A small network was shown many inputs. Here are its activations along a few directions, one row for each input.
Each table varies a few parts of the input and shows all the possible inputs, shuffled.
A made-up example of a description, with smaller parts first: one of 8 places around a ring, together with either a single point or one of 11 places along a line or (one of 2 separate values, together with one of 6 places along a line).
Shared parts are said once, and a part with two or three values counts as separate values.
(in the rows, 128 means zero)

Other details of the inputs vary at random and push rows far along three fixed directions, the same in every table; ignore that.

A family of inputs:
row 1: [113 137 105  94 153 122 179 149 181 164 150 145]
row 2: [118 136 145  94 102 146 180 159 102 109 135 136]
row 3: [161 108 157 150 111 134 100  51 138 161 100 137]
row 4: [124  64 128 154  79 122 171 154  59 127 132 105]
row 5: [106 167 143 117 174 127  75 118 171 113 141 145]
row 6: [151 109 116 150 107 129 131 145 174 162 131 103]
row 7: [120 116 123 124 125 145 153 141 173 165 181 143]
row 8: [128  93 117 139  99 138 178 103  85 135 121  82]
row 9: [132  81 131 187  95 138 128 104 150 148 140 109]
row 10: [115 145 163 116 118 138 134 137  92  77  97 118]
row 11: [140 115 127 127 157 105  48  91 132 122 110 150]
row 12: [ 91 174 130 101 127 120 134 155  79  66 159 138]
row 13: [133 137 156 123 145 135 109 114 189 145 106 153]
row 14: [ 98 176 144  87 123 137 135 161 103  63 104 137]
row 15: [160  88 116 161  75 126 147 138  96 118 128  80]
row 16: [144  81 130 180  96 125 138  96 138 153 158 126]
row 17: [147 147 135 129 154 114  91 131 185 155 123 119]
row 18: [134  88 131 160  97 156 138  96 137 170 159 110]
row 19: [112 174 125  86 169 101 124 108 101  89 120 135]
row 20: [135 107 136 138 154 113  51  90 129 124 102 133]
row 21: [137 148 102  89 134 128 152 187 189 157 168 141]
row 22: [112 191 138  73 147 122  99 137 128  69 108 170]
row 23: [124 191 108 109 217 144  69 150 134 135 118 196]
row 24: [ 83 140 119 106 127 131 203 190 116 103 125 100]
row 25: [111 159 142 105 105 124 143 149  92  72 106 144]
row 26: [122 114 124 146 115 115 139 101  68  74  93  82]
row 27: [137 115 132 116 110 138 167 144 176 155 139 163]
row 28: [142  97 137 172 113 139 108  65 154 183 148 125]
row 29: [139 123 145 124 165  99  62  83 120 143 117 153]
row 30: [141 155 129 115 126 123 113 126 133 154 132 115]
row 31: [136 138 102 169 149 180 146 149 157 164 162 159]
row 32: [141 136 106 111 120 121 156 176 178 165 159 135]
row 33: [137 130 125 152 134  86  98  61  75  76  84 112]
row 34: [128 120 133 132  98 137 166 185 106 116 133  74]
row 35: [116 165 120  85 113 140 155 179 104 125 148 103]
row 36: [168 142 150 141 127  96  76  74  61  96 112  99]
row 37: [148 158 117 134 154 180 148 152 164 157 123 182]
row 38: [132 127 107 114 150 110 141 109 146 126 130 136]
row 39: [137  95 138 138 136 124  84  86 128 177 118 133]
row 40: [ 98 140  94  99 151 131 171 170 204 149 134 138]
row 41: [121 133 137 100  99 140 177 163 107  99 133 142]
row 42: [123 126 146 121 138 118  70  87  57 111 106 119]
row 43: [133 156 116 111 176  89 102  84 157 123 117 155]
row 44: [116 101 122 127 139 129 111 149 166 157 125 140]
row 45: [ 98 187 147 106 151 109 102 118  94  87 149 150]
row 46: [166 106 131 165 108 117  92  97 119 123 109  85]
row 47: [139  87 147 187 124 132 104  85 170 162 136 114]
row 48: [136 139 153 110 125 128 136 114 139 134 123 158]
row 49: [102 127 138 116  82 151 192 184 115 103 118 120]
row 50: [124 144 125  90 175 105  73 126 144 127 132 171]
row 51: [136  82 110 160  93 119 164 103  77  96 107  85]
row 52: [146  57 131 147 114 135 133 119 125 175 143 121]
row 53: [ 95 120 122 137  98 151 160 168 124 108 155 109]
row 54: [144 106 116 155  70 120 161 157  84 112 126  84]
row 55: [150 175  86 127 160 168 154 200 171 172 151 153]
row 56: [ 88 136 147 112 139 118 120 170  78  94 111 116]
row 57: [173  88 130 160  98 122 141 114 139 179 142 101]
row 58: [118 125 156 128 158 110  63 109  81  93  96 116]
row 59: [110 146 129 109 149  98  74 129  95  92 108 149]
row 60: [154  77 127 167 141 126 122  73 170 158 106  99]
row 61: [124 168 139  75 150 149 111 118 182 152 126 170]
row 62: [136 100 119 158 114 133 109 103 162 137 152 134]
row 63: [126 131  89 160 129 165 210 166  70 116 119 114]
row 64: [109 126 109 133 116 138 145 156 183 146 166 149]
row 65: [103 150 125 112 123 116 157 113  65 101 109 102]
Each input here is: one of 5 separate values, together with either a single point or (one of 2 separate values, together with one of 6 places along a line).
The inputs of row 12 and row 41 match in every part but the choice among 5 separate values. If row 47 is changed in the same way as row 12 into row 41, which row does it become?
Answer: row 13
Which other rows agree with row 65 in the choice among 5 separate values? List them by row number.
Answer: row 1, row 8, row 19, row 24, row 26, row 33, row 38, row 40, row 43, row 51, row 60, row 63
Which other rows does row 2 become when the place on the line of 6 takes its other values? List them by row number.
Answer: row 10, row 14, row 22, row 41, row 61
Which other rows does row 33 become when the choice among 5 separate values takes its other values? List them by row number.
Answer: row 25, row 54, row 59, row 64
Which other rows does row 35 become when the choice among 2 separate values takes its other values? List them by row number.
Answer: row 30
Which other rows does row 27 become when the choice among 5 separate values takes its other values? List them by row number.
Answer: row 4, row 16, row 32, row 43

A family of inputs:
row 66: [ 65 168 102  81 146 127 177 200 135  70 144 164]
row 67: [153  73 104 163 106 150 184 159 138 185 127 111]
row 68: [108 142 110  98 158 178 146 181 225 184 162 172]
row 69: [124 187 145 141 124 128 117 112  36  50  98 108]
row 70: [ 86 154 132  85 106  94 133 158  36  45 105  85]
row 71: [ 92 177 122 118 130 132 151 168  24  54 110  96]
row 72: [144  59 110 180  78 146 190 151 173 136 132 112]
row 73: [ 97 123 133  75 147 135 147 182 238 182 160 159]
row 74: [140 155 113 113 185 121  73  95 198 163 158 179]
row 75: [ 82 193 123  93 141 143 160 159  53  62 132 135]
row 76: [118 144  87 104 163 136 140 196 220 192 174 154]
row 77: [141  31 151 171  53 129 147 101 102 145 119  79]
row 78: [ 89 183 149  73 112 105 151 167  79  50 119 109]
row 79: [156 167 121 126 170 121  68 106 209 161 148 167]
row 80: [161 146 167 132 159  79  38  29 153 110  91 130]
row 81: [ 84 192 109  70 149 141 186 206 109 109 142 168]
row 82: [141 126 146 153 176  98  19  53 159  96  89 170]
row 83: [125  47 115 137  69 135 194 130 158 174 149 104]
row 84: [159  53 145 199  74 143 122 100  68 136 136  89]
row 85: [ 93 169 148 108 112 129 124 173  11  44 137 112]
row 86: [ 89 183 155  78 118 103 153 167  79  51 120 107]
row 87: [ 98 128 112  69 149 128 164 161 236 180 164 162]
row 88: [131 179 146 135 117 112 100 118  26  44 121 106]
row 89: [170 149 125 138 191 105  39  61 142 138  91 156]
row 90: [164  48 139 193  73 157 158 113  78 155 114 105]
row 91: [139  31 147 170  47 131 146 102 102 147 119  80]
row 92: [105 126 109  72 160 122 153 182 239 183 153 139]
row 93: [ 70 200 109  81 152 149 182 197 119 107 149 155]
row 94: [125 135 111  87 156 169 147 188 216 188 155 186]
row 95: [170 165 140 150 171 129  51  45 160 127 105 148]
row 96: [153  59 124 201  80 134 159 100  90 161 145  97]
row 97: [160 108 134 195  94 146 143  92 101 133 111  98]
row 98: [132 138  87  88 170 154 154 189 217 189 151 166]
row 99: [132 137 103 122 196 104  67 113 222 133 114 169]
row 100: [137 158 133 147 167 123  76  54 108 113 109 148]
row 101: [ 95 171 150  88  90 101 146 152  45  36 109  92]
row 102: [132  50 122 144  94 128 185 151 163 175 139  82]
row 103: [160  67 124 203  93 119 127 105  74 144 124  76]
row 104: [ 62 173 114  42 126 119 172 192 137 100 151 144]
row 105: [132  49 107 137  76 131 176 149 163 177 139  84]
row 106: [171 144 129 136 185 109  47  62 124 126  91 147]
row 107: [169  65 131 183  91 143 159  79  61 134 113 108]
row 108: [124  43 129 140  59 147 173 151 162 177 146 101]
row 109: [150 157 130 146 178  98  40  52 146 140 130 166]
row 110: [157 148 152 124 142  83  29  34 152 107  94 132]
row 111: [165 149 132 131 184 114  54  42 140 135 105 177]
row 112: [ 89 188 117  95 147 139 150 179  56  62 121 111]
row 113: [146  93 127 176 110 151 148  80  88 131 125 109]
row 114: [149 130 143 120 177  78  32  47 165 131  94 129]
row 115: [153  68 118 202  97 146 158 109  97 156 112  77]
row 116: [155  78 122 203 101 138 140  93  78 140 104  77]
row 117: [102 168 124 110 126 115 133 172  16  50 132  94]
row 118: [160 146 169 134 160  77  37  31 153 107  94 130]
row 119: [105 126  95  67 143 126 141 182 239 182 155 140]
row 120: [149 131 137 117 171  77  28  48 165 129  94 129]
row 121: [104 179 137 138 137 121 121 101  26  60 105 123]
row 122: [133  62 167 160  88 115 130  98  96 125 114  90]
row 123: [ 86 182 100  72 150 133 158 225 112 101 165 131]
row 124: [127 162 103 102 153 172 161 174 234 177 161 162]
row 125: [169  80 114 160  87 167 194 148 150 173 139 119]
row 126: [152  65 147 196  84 163 138  90  72 131 115  91]
row 127: [160  49 140 173  43 123 158  93 112 136 117  71]
row 128: [ 92 191 122  91 137 127 164 170  45  71 120 150]
row 129: [147  70 145 206  82 154 138  94  73 138 110  94]
row 130: [139  56 121 172  79 163 168 164 146 186 168 112]
row 131: [171  67 123 196  96 129 143  98  62 141  96  89]
row 132: [ 63 172 117  43 130 119 177 194 137  99 151 142]
row 133: [138  59 122 177  79 158 169 165 146 189 166 113]
row 134: [100 165 146 114 111 133 147 173  11  59 104 128]
row 135: [ 70 189 122  78 143 163 164 216 119 101 146 152]
row 136: [117 142  95  92 158 150 152 173 218 185 190 173]
row 137: [124  42 130 139  59 145 174 151 159 174 144 102]
row 138: [148  37 139 175  82 112 158 104 105 145 115  59]
row 139: [ 83 184  99  77 149 130 158 227 112 104 162 131]
row 140: [ 92 182 142  95 131 135 144 187  45  72 111 144]
row 141: [124  44 143 144  76 143 183 151 158 176 144 100]
row 142: [ 77 190 106  75 144 134 168 205 110 102 173 153]
row 143: [122 168 105 110 152 164 164 179 233 183 155 162]
row 144: [127 183 148 143 117 104 102 122  31  54 115 108]
row 145: [125  50 128 142  86 133 202 129 157 174 148 101]
row 146: [139 154 130  89 150 105  72  95 227 151 127 157]
row 147: [147 152 151 156 176 125  33  53 147 140  98 159]
row 148: [116 146  88  98 172 163 153 182 225 185 158 152]
row 149: [167 142 150 133 176 124  34  57 136 133  97 172]
row 150: [182 160 143 149 165 111  50  49 133 122  90 158]
row 151: [130 135 159 124 159  80  68  41 115 101 102 131]
row 152: [136 139 142 113 157  82  41  31 144 116 104 146]
row 153: [124  49 129 144  86 132 203 132 158 173 151 101]
row 154: [185 161 142 138 171 117  49  49 148 127  96 162]
row 155: [109 207 133  96 128 128 159 184  56  63 111 137]
row 156: [ 72 164 157  71 118 110 132 171  67  58 119 119]
row 157: [148 157 114 108 189 127  88  93 195 169 128 195]
row 158: [138 183 147 135 121 114 119 119  24  53  88 122]
row 159: [158 164 122 119 168 127  73 108 206 156 152 164]
row 160: [154 170 121 129 169 118  71 110 209 163 147 168]
row 161: [137  59 124 176  80 158 169 166 147 191 164 113]
The inputs of row 156 and row 87 match in every part but one. If row 149 is changed in the same way as row 156 into row 87, which row does it become?
Answer: row 107
The inputs of row 97 and row 121 match in every part but one. If row 143 is changed in the same way as row 97 into row 121, which row does it become?
Answer: row 93
What is each input in this table made of?
Answer: one of 4 separate values, together with either a single point or one of 8 places along a line or (one of 3 separate values, together with one of 5 places along a line)
Which other rows does row 92 become when the place on the line of 8 takes its other values? List them by row number.
Answer: row 70, row 102, row 105, row 114, row 119, row 120, row 138
Which other rows does row 159 become when the place on the line of 5 takes its other values? List them by row number.
Answer: row 79, row 88, row 144, row 160
Which other rows does row 130 become when the choice among 3 separate values takes its other values? List them by row number.
Answer: row 90, row 135
Which other rows does row 87 become when the place on the line of 8 takes its other values? List them by row number.
Answer: row 83, row 104, row 132, row 145, row 151, row 152, row 153
